A small network was shown many inputs. Here are its activations along a few directions, one row for each input.
In each table, some parts of the input vary, and every possible input appears once, in random order.
A made-up example of a description, with smaller parts first: one of 8 places around a ring, together with either a single point or one of 9 places along a line or (one of 3 separate values, together with one of 6 places along a line).
Shared parts are said once, and a part with two or three values counts as separate values.
In the rows, 128 means zero.

Other details of the inputs vary at random and push rows far along two fixed directions, the same in every table; ignore that.

Rows:
R1: [158 133 180  53 167 167 127  44 136 111 156  95 120 112]
R2: [164 123 209  63 141 164 107  56 145  99 162 102 126 134]
R3: [168 126 117 160 104 129 102 164 120 116  83 126 122 111]
R4: [143 100 217  90 111 151 133 111 182 107 157  46  87  90]
R5: [103 115 190  72 147 144 159  73 168 126 184  70 104 119]
R6: [170 123 203  59 147 169 114  63 146 106 162 104 123 119]
R7: [ 62 129  83 157 126 100 166 167 137 152 133 122 115 124]
R8: [162 130  95 186 100 102  97 159  83 129  73 168 163 143]
R9: [232 129 123 156 114 146  71 134  96 109  71 162 144 129]
R10: [ 48  88 171 155  79  87 180 174 179 146 165  61 107 115]
R11: [164 137 161  71 156 164 114  76 126 108 138 117 126 111]
R12: [ 94 109 116 174  90  92 150 187 133 147 117 114 128 111]
R13: [205 158  66 156 145 136  71 122  59 121  68 218 173 157]
R14: [ 79  97 107 223  60  76 146 227 158 147 115 114 109 144]
R15: [155 128 114 149 113 120 114 148 102 126  90 135 145 105]
R16: [183 157  80 123 165 144  99  93  76 125  88 178 154 135]
R17: [185 153  91 130 156 140  91  92  79 121  92 181 158 150]
R18: [ 68 103 101 203  75  73 162 215 140 159 120 120 128 123]
R19: [166 129 195  50 153 174 116  65 144 101 156  97 118 104]
R20: [ 38 121  80 180  97  88 169 219 148 155 132 127 112 124]
R21: [167 121 213  63 138 164 105  60 147  98 162 103 126 134]
R22: [194 164  55 157 155 130  76 103  52 123  65 210 173 167]
R23: [ 92 126 178  60 158 149 160  70 162 119 172  56  98 102]
R24: [114 106 212  72 126 149 146  97 179 119 189  77 105 116]
R25: [161 127 195  61 155 163 117  47 141 106 160  99 124 128]
R26: [ 59 112  94 191  83  79 162 215 136 150 110 107 122 107]
R27: [ 39 106 115 168  96  89 179 193 169 159 163 111 107 135]
R28: [200 106 221  89 119 164  97  78 155  94 138  79 111 116]
R29: [147 144  65 168 132 116 112 152  90 141  93 187 152 148]
R30: [ 60 123  95 170 115  89 158 159 138 151 139 127 123 155]
R31: [139 145  67 172 130 110 107 141  87 136  92 184 154 163]
R32: [201 166  52 146 156 142  78 124  55 122  60 211 166 135]
R33: [108 112 201  67 136 150 153  90 175 120 184  72 102 108]
R34: [201 110 214  81 124 169 102  82 154  96 136  77 107 100]
R35: [ 24 102 144 136 105  98 196 173 189 155 184  76  91 117]
R36: [ 22 121  93 156 117  91 187 178 158 155 148  94 102 119]
R37: [143 148  57 163 138 118 117 150  87 141  89 184 149 140]
R38: [135 138  94 139 138 126 125 135 110 136 113 156 138 132]
R39: [186 150 102 133 146 139  83  98  81 116  92 182 160 157]
R40: [ 31 113  99 165 114  85 188 172 161 163 160 103 107 136]
R41: [125 146  80 135 150 125 131 123 104 136 108 148 134 127]
R42: [187 157  94 118 151 153  86 114  80 111  83 176 153 125]
R43: [ 52  97 188 115 101 114 172 148 196 136 197  72  95 128]
R44: [205 157  73 158 138 134  65 123  60 118  68 218 174 165]
R45: [182 160  86 118 158 151  91 106  77 114  82 173 152 126]
R46: [ 41 119  77 183  99  85 173 215 149 160 136 130 113 126]
R47: [199 147 105 125 140 151  84 123  87 117  92 189 156 132]
R48: [ 38 117  74 190 103  79 178 201 147 168 141 133 117 143]
R49: [136 140 104 133 127 133 113 151 112 123 108 153 136 122]
R50: [ 33 120  70 192 109  74 178 189 143 167 139 129 119 151]
R51: [116 116 177  98 129 137 137 103 157 122 166 101 117 131]
R52: [194 170  46 144 160 142  79 120  51 119  55 205 166 135]
R53: [110 113 205  64 132 154 147  99 177 114 182  71 100 101]
R54: [ 99 120 193  60 144 153 153  86 169 114 176  61  98 100]
R55: [194 148  99 129 147 146  88 108  84 121  94 186 158 142]
R56: [169 126 198  54 150 172 116  65 145 105 160 102 121 111]
R57: [ 65 121  96 168 114  93 159 166 141 153 140 130 121 147]
R58: [170 128 179  83 141 158 105  79 132 107 146 126 133 133]
R59: [160 126 201  63 148 162 111  48 142 101 161  99 126 135]
R60: [ 35 123  68 182 110  83 179 202 144 163 134 126 112 127]
Each input here is: one of 6 places along a line, together with either one of 2 separate values or one of 8 places along a line.
Question: Changing only the place on the line of 6 turns R55 into R59. The same change can be made to R9. Which row results?
Answer: R14
Question: Which other rows does R42 become when the place on the line of 8 takes its other values? List them by row number.
Answer: R20, R23, R36, R45, R49, R52, R54
Question: List by row number the other rows that have the place on the line of 6 in common with R57.
Answer: R10, R13, R17, R25, R28, R43, R50, R51, R58
Question: Start at R21 and move only the place on the line of 8, one step at a time. The first step leads to R2. Which rows follow, in order?
Answer: R44, R59, R39, R31, R30, R22

Rows:
R61: [199 148 130 106 146 159  75  87  97 100 106 168 149 148]
R62: [128 153  92 109 160 127 126  99  82 135 116 169 163 131]
R63: [129 125  94 178 100 108 120 182 119 139 111 167 140 143]
R64: [117 133 108 128 151 131 145 106 134 136 127 106 108 134]
R65: [ 66 128 116 128 134 100 165 119 124 144 143 108 138 123]
R66: [ 77 112 141 134 109 118 156 169 163 141 161 113 113 126]
R67: [109 126 115 152 111 116 127 157 136 131 132 142 126 146]
R68: [105 131  91 160 114 115 129 180 124 141 121 163 133 140]
R69: [168 150 138  76 171 156 103  56  88 117 132 165 167 145]
R70: [ 66 120 143 120 120 123 154 152 165 133 167 107 107 134]
R71: [103 111 144 152 105 108 138 146 155 131 141 108 113 142]
R72: [130 123  95 188 101 100 117 171 119 137 102 156 135 151]
R73: [ 94 121 128 137 115 114 148 151 144 132 132  99 115 109]
R74: [184 166  93  80 192 170 105  66  91 118 111 167 135 126]
R75: [119 126 135 131 133 109 132  95 115 135 137 133 148 155]
R76: [136 127  85 185 105 106 120 175 104 138  83 144 138 130]
R77: [ 83 128 107 133 141 121 156 128 155 144 161 124 105 150]
R78: [157 138 109 124 133 138 114 141 105 127 106 158 140 109]
R79: [112 113 114 173  98 103 141 174 132 141 109 111 123 121]
R80: [127 124 107 156 110 121 127 178 125 142 121 160 137 130]
R81: [ 81 134  95 130 149 119 165 126 144 143 142 105 102 121]
R82: [103  94 169 150  91 106 151 155 170 137 155  90 109 125]
R83: [106 127 142 112 130 130 139 119 143 119 136  92 114 111]
R84: [108 150  53 153 152 124 136 151 114 151 121 178 128 155]
R85: [140 124  93 180  99 109 117 183 114 140 106 172 144 140]
R86: [144 142 100 139 144 116 118  98  79 132  96 148 163 143]
R87: [196 153 120  93 157 163  88  95  89 108  97 167 148 113]
R88: [167 121 198  66 140 161 121  72 143 102 143  78 119  90]
R89: [ 92 117 122 138 110 114 156 177 145 145 139 121 118 102]
R90: [145 112 149 139 109 125 129 138 133 128 116 100 123 111]
R91: [121 116 170 101 123 142 136 129 155 126 160 111 118 118]
R92: [113 144  67 157 126 115 127 175 104 138 100 170 137 125]
R93: [179 124 176  87 136 155 113  89 128 108 125 100 129  93]
R94: [ 85 124 169  78 138 142 155 111 165 121 170  82 101 105]
R95: [ 70 117 146 121 117 123 155 155 166 135 166 107 109 131]
R96: [116 121 155 104 149 136 147  81 163 129 166  92  97 143]
R97: [136 122 156 115 121 137 120 120 142 118 145 124 123 135]
R98: [151 134 106 153 122 124 109 137 104 123  89 135 135 132]
R99: [208 146 126 108 146 156  84  93  88 104  86 149 150 109]
R100: [219 133 144 124 133 149  76  92  98 106  96 156 148 138]
R101: [151 145  89 147 131 127 107 138  96 121  87 153 142 122]
R102: [150 114 221  70 136 156 119  56 165  99 168  70 105 128]
R103: [ 84 107 152 139 100 113 152 159 168 136 163 105 110 131]
R104: [ 86 130 106 144 127 101 144 129 116 146 143 151 151 157]
R105: [125 115 166 117 119 132 135 116 147 120 134  79 112 115]
R106: [125 120 167 107 129 138 129 101 145 114 135  79 110 121]
R107: [158 146  88 136 135 134 108 148  93 128  93 175 147 116]
R108: [180 110 213  84 127 154 110  72 151 105 151  89 119 120]
Question: Describe the family of inputs behind these rows.
Answer: one of 6 places around a ring, together with either one of 2 separate values or one of 6 places along a line
Question: Start at R96 and move only the place on the ring of 6, one step at a time. The first step leads to R77. Which rows follow, in order?
Answer: R84, R74, R81, R64

Rows:
R109: [ 81 131 112 120 135 127 159 142 145 141 141 108 110 105]
R110: [ 33 125  81 168 116  84 180 182 145 163 149 119 114 136]
R111: [179 150 104 115 155 153  94 105  87 117 100 167 149 133]
R112: [141 111 169 128 114 133 123 123 148 118 134 103 119 125]
R113: [ 84 134  60 187 117  86 141 172 108 151 115 172 146 162]
R114: [109 140  53 186 121 104 125 183  99 146  93 182 147 149]
R115: [172 139 171  54 171 164 111  38 118 105 145 115 134 126]
R116: [113 133 136  92 144 142 144 108 141 126 145 105 113 107]
R117: [ 54 125 110 132 132 106 175 144 151 152 156 100 109 123]
R118: [241 140 162  99 134 168  64  88  91  93  84 148 150 107]
R119: [196 137 131 130 137 143  80 102 102 115 121 196 161 176]
R120: [ 57 126  90 163 117  87 161 165 137 153 142 136 123 147]
R121: [162 112 194  97 120 148 115  97 151 106 141  88 116 112]
R122: [ 75  88 205 121  95 120 170 150 194 129 176  47  90 103]
R123: [172 130  95 175  99 121  98 178  95 129  71 163 149 114]
R124: [108 119 200  48 149 159 154  70 175 114 186  56  95 102]
R125: [199 137 101 161 119 132  80 129  90 119  78 171 150 149]
Question: Describe the family of inputs behind these rows.
Answer: either a single point or one of 6 places along a line or (one of 2 separate values, together with one of 5 places along a line)
Question: Start at R109 and move only the place on the line of 5, one step at a time. The first step leads to R116. Which rows follow, in order?
Answer: R124, R111, R114
Question: Which other rows belong to the same alternative as R122? List them by row number.
Answer: R112, R118, R121, R123, R125

Rows:
R126: [126 120 188  73 141 150 140  80 156 114 162  76 109 109]
R127: [229 155 135  82 167 175  72  61  81  98  93 162 154 122]
R128: [ 97 142 155  53 181 153 150  46 142 125 186 112 122 142]
R129: [237 142 160  89 149 173  67  68  94  94  99 152 151 125]
R130: [ 79 138  47 185 121  93 149 190 110 156 102 159 134 132]
R131: [192 124 173 105 127 152  94  91 123 104 119 122 134 125]
R132: [ 20 109 136 127 117 103 197 163 182 152 180  70  91 110]
R133: [118 118  78 213  82  89 121 214 117 146  92 167 139 145]
R134: [ 68  89 220  96 103 124 173 121 204 127 197  34  85 109]
R135: [ 64 119  78 193  95  84 158 205 136 155 120 134 121 134]
R136: [182 138  77 184 110 118  85 169  83 128  70 192 158 144]
R137: [136 113 199  81 130 149 133  86 160 112 161  75 110 113]
R138: [157 153  53 162 139 124 104 152  77 134  76 191 154 135]
R139: [186 169 117  60 202 171  94  20  79 111 127 176 160 154]
R140: [179 149 109 112 154 148 100  97  91 116  98 156 145 125]
R141: [ 56 111  93 190  88  83 164 210 151 155 132 124 115 132]
R142: [ 59  97 208  85 116 128 180 118 202 130 200  37  83 103]
R143: [118 118  78 216  81  86 121 212 116 146  91 164 140 147]
Question: Changing only one part turns R135 into R142. The same change can be made to R143. Which row results?
Answer: R133
Question: Describe the family of inputs behind these rows.
Answer: one of 2 separate values, together with either a single point or one of 8 places along a line

Rows:
R144: [170 116 195  82 117 155 116 117 132 109 128  97 130  81]
R145: [165 124 133 148 112 129  97 128 130 115 113 138 124 151]
R146: [ 99 131  76 171 118  97 145 159 105 141  97 123 137 115]
R147: [193 143  96 146 136 141  84 114  93 124 101 193 152 172]
R148: [ 46 113 106 162 110  92 185 170 159 148 140  72  94 108]
R149: [195 131 162 127 126 131  77  68  95 102 103 135 159 159]
R150: [170 138  49 205 110 111 105 198  90 143  53 177 139 124]
R151: [ 51 135  90 134 127 116 161 181 144 145 142 134 112 118]
R152: [129 129 139 103 135 146 138 129 141 119 131  96 110  86]
R153: [118 146  39 186 136  92 125 151  77 155  92 205 167 160]
R154: [168 134  48 205 108 104 107 189  84 143  51 173 143 129]
R155: [159 166  82 107 154 152  95 129  75 116  91 195 161 121]
R156: [214 132 151 103 131 162  87 117 101 109  91 139 140  93]
R157: [ 49 135  83 150 133  98 162 150 126 148 131 123 124 139]
R158: [115 161  26 168 144 121 117 183  88 141  84 199 141 137]
R159: [ 93 116 151 105 128 131 165 118 165 127 152  57  91  94]
R160: [ 92 104 182 105 117 136 151 133 185 131 192  99 106 137]
R161: [151 126 147 119 133 147 116 113 146 125 150 141 124 154]
R162: [184 135 152 116 143 136  90  57  91 116 123 153 168 172]
R163: [199 130 160 124 126 141  74  80 102  99 104 142 150 150]
R164: [110 136 158  62 165 158 144  69 154 116 162  83  98 120]
R165: [ 87 135  59 178 133  92 152 158 116 159 123 169 134 156]
R166: [208 161 103 109 175 139  82  41  53 119  91 191 187 157]
R167: [158 118 168 118 108 142 100 137 143 108 133 132 127 127]
R168: [ 60 121 109 149  96 102 167 203 143 143 131 110 120  86]
R169: [138 120 156 122 127 130 117  93 125 126 148 134 142 161]
R170: [ 78 115 155  96 142 126 172 102 173 143 187  91  99 129]
R171: [133 108 167 119 114 136 139 148 157 126 135  84 105  91]
R172: [111 116 117 181  95 109 126 182 156 132 125 133 111 147]
R173: [ 70 104 132 186  83  87 150 176 167 138 143 103 101 153]
R174: [211 131 143 120 140 149  95  87  99 109  85 122 135 114]
R175: [159 135 154  84 150 163 126  90 140 110 130  87 105  90]
R176: [  6 122 105 149 126  80 189 145 148 156 157  84 116 142]
R177: [ 82 126  97 150 107 112 156 193 138 142 121 117 115  91]
R178: [ 82 103 118 182  91  83 161 178 137 150 115  93 122 116]
R179: [ 99 141 125  98 159 138 144  92 134 124 142 106 108 133]
R180: [173 154  93 114 147 142  98 126  77 128 107 211 171 129]
R181: [158 136 163  59 159 165 119  79 129 119 159 142 132 114]
R182: [121 107 170 133 113 107 145 106 132 130 125  68 130 115]
R183: [ 81 115 159 113 127 109 166  97 143 130 147  50 120 105]
R184: [141 107 222  80 105 150 114 113 164 100 165  94 121 114]
R185: [126 127 171  68 161 156 145  75 163 127 180 103 105 122]
R186: [ 98 122  96 173  93 104 130 203 121 148 130 186 153 152]
R187: [111 139 161  62 168 166 143  78 161 115 165  86  94 114]
R188: [189 143 100 151 138 135  86 107  87 123 100 191 154 176]
R189: [170 116 193  97 121 156 100 106 156  98 146 109 116 126]
R190: [161 137 158  65 166 165 120  75 133 118 158 137 128 119]
R191: [ 62 106 124 160  91 103 158 198 165 152 166 140 120 146]
Question: Describe the family of inputs behind these rows.
Answer: one of 6 places around a ring, together with one of 8 places along a line
Question: Changing only the place on the ring of 6 turns R148 into R179. The same change can be made to R177. Which row results?
Answer: R151
Question: Changing only the place on the ring of 6 turns R155 into R144. The same change can be made to R157. Which row results?
Answer: R178
Question: Start at R162 and move only the place on the line of 8, one step at a time. The first step leads to R169. Which rows follow, in order?
Answer: R188, R147, R161, R160, R191, R186
Question: Which other rows does R190 become when the place on the ring of 6 takes its other values? List them by row number.
Answer: R152, R158, R160, R171, R189
Question: Which other rows does R183 become when the place on the ring of 6 takes its other values? List them by row number.
Answer: R149, R162, R166, R176, R182
